A small network was trained on invented records. Each row is its activation on one of them, seen along a few directions.
Records have a field called W. Each example row is followed by its value.
The word absent means that the record has no W.
Other fields move the rows too, some of them a lot.
In the rows, zero is written as 500.
Random noise pushes rows far along 16 fixed directions. That doesn't count. These rows show it; they differ only by the noise:
[250 349 473 523 359 475 585 691 499 416 733 480 382 584 523 354 329 477
 331 419 156 571 706 501 659 575 398 628 487]
[319 437 471 186 431 636 816 546 360 501 737 310 379 437 574 344 459 371
 258 506 293 583 556 495 394 504 303 616 476]
[400 538 320 621 402 312 506 409 468 731 402 587 377 518 340 504 543 494
 476 482 545 642 458 665 429 393 540 637 558]
[531 483 565 645 482 538 403 331 524 477 366 638 565 599 557 390 415 524
 481 370 762 432 463 451 535 457 395 507 395]
[460 224 599 641 645 429 162 620 797 570 383 418 654 378 574 658 439 447
 347 599 393 618 580 817 481 156 450 786 597]
[558 464 284 569 611 813 841 145 481 480 704 624 645 580 379 263 458 434
 657 437 523 528 567 256 560 606 302 450 452]
[378 580 311 547 578 490 578 375 418 506 548 448 364 480 589 359 439 438
 731 546 568 730 478 425 503 389 424 285 390]
[600 751 686 405 415 486 540 530 414 503 416 439 440 350 647 382 503 423
 351 477 721 462 436 393 512 342 288 408 524]
[455 487 738 652 638 222 360 430 383 531 330 719 558 578 665 343 410 526
 424 540 869 342 872 339 432 373 471 845 343]
[470 393 688 586 754 685 615 497 558 454 471 408 532 553 736 449 466 414
 620 349 668 173 422 309 425 410 557 419 475]
[546 486 623 209 620 499 367 518 796 437 531 596 594 698 538 555 457 427
 418 553 613 447 462 559 245 422 236 561 178]
[644 583 381 622 615 592 549 161 655 628 494 605 660 436 431 430 532 415
 614 584 711 631 557 400 456 370 175 573 531]
[261 493 638 631 581 308 248 582 588 267 614 496 491 473 610 357 294 427
 412 545 317 523 757 571 556 473 433 559 392]
[525 295 437 439 485 660 433 267 533 357 523 374 586 525 656 453 450 511
 611 617 512 863 678 395 679 461 324 478 293]
[623 367 605 253 553 563 504 738 661 411 724 609 733 582 422 589 454 629
 385 675 196 474 671 626 523 624 555 610 557]
[374 501 782 369 623 510 747 705 456 526 595 369 430 473 630 454 513 487
 498 525 489 268 577 384 409 442 765 384 534]
[320 664 420 601 625 583 621 407 499 596 598 545 376 336 484 326 367 520
 578 547 660 599 365 463 430 466 372 282 527]
[718 357 707 584 398 454 423 455 472 442 343 469 708 465 425 590 640 506
 303 478 408 410 746 508 730 474 704 821 640]

[643 598 745 398 520 492 521 386 551 408 507 395 596 421 581 535 629 380
 380 561 527 348 692 334 478 564 349 714 556] -> absent
[534 594 434 608 480 534 582 766 261 582 497 420 492 302 773 301 381 401
 477 403 459 435 373 579 524 176 370 330 815] -> w7
[392 569 411 656 321 367 531 279 680 451 650 551 548 746 341 417 548 365
 722 425 294 534 708 459 517 592 536 306 420] -> w3
[306 267 500 739 341 690 491 241 591 564 453 459 514 589 647 377 386 539
 538 320 680 497 498 439 492 497 370 520 469] -> w1
[507 571 617 472 485 520 598 347 332 556 524 350 564 301 695 462 582 533
 558 665 592 459 671 408 388 558 532 556 728] -> w1
[423 781 658 644 556 496 647 352 690 614 591 480 478 160  81 535 643 347
 247 511 438 284 485 466 411 632 486 632 747] -> w2
[538 334 577 382 413 439 290 534 530 407 481 519 699 497 471 479 435 429
 184 550 326 615 694 746 506 359 369 754 427] -> w6
[496 462 411 654 260 436 521 625 763 535 644 607 574 800 342 557 508 525
 700 381 202 488 562 543 648 571 630 232 560] -> w5
[346 754 392 584 358 270 470  88 691 527 545 450 414 629 383 478 634 300
 675 470 470 537 524 585 252 567 443 460 456] -> absent
[548 675 243 621 372 529 731 567 418 544 657 415 387 408 305 549 648 413
 593 388 153 404 395 438 588 710 532 448 851] -> w4
[682 282 365 379 517 690 461 538 446 418 431 370 544 588 714 601 534 416
 532 421 480 569 439 378 591 463 234 615 405] -> w5
[357 592 702 458 453 521 460 300 383 411 454 358 520 390 594 397 501 508
 502 520 619 402 448 587 340 543 727 247 475] -> w7
[351 178 398 506 617 442 566 684 367 703 453 499 431 423 493 472 408 595
 466 671 527 826 751 495 576 193 609 713 378] -> w6
[519 648 547 614 411 481 448 405 689 687 460 651 567 403 311 510 494 564
 460 564 657 584 431 587 492 439 424 360 602] -> w2
[776 160 401 499 514 753 635 451 366 517 485 499 879 483 344 552 613 576
 511 530 269 529 629 578 686 450 815 573 678] -> w4
[311 494 623 382 513 384 579 486 487 724 550 741 472 504 385 389 407 647
 283 667 779 518 750 421 254 546 381 775 328] -> w3

Here are new rows. What is W for each?
[489 526 693 503 610 674 459 510 354 286 567 432 562 156 580 344 359 592
 340 635 569 526 643 316 672 584 424 500 484] -> w1
[579 397 388 429 535 639 459 464 439 380 390 375 502 577 616 487 516 267
 412 257 506 388 294 477 427 391 269 603 330] -> w5
[527 409 345 386 607 459 337 279 360 293 384 533 503 724 510 548 536 426
 557 409 558 417 428 540 307 657 520 700 183] -> w6
[536 731 563 422 593 228 440 937 296 438 486 720 272 533 529 529 432 598
 361 482 549 254 453 409 512 667 484 671 495] -> absent
[396 422 430 656 510 404 379 372 504 513 526 371 639 435 539 510 526 399
 625 576 268 619 626 737 454 393 661 409 660] -> w5
[550 935 404 517 232 259 577 552 496 682 543 640 343 523 371 507 595 588
 665 564 580 515 441 460 439 617 479 261 666] -> w7
[436 454 332 581 698 568 349 341 535 426 494 645 620 690 549 462 383 442
 628 346 534 269 221 761 163 566 474 455 466] -> w6
[403 440 346 545 421 440 664 357 591 872 543 537 461 684 595 581 594 526
 756 551 635 547 574 459 228 506 393 559 633] -> w3
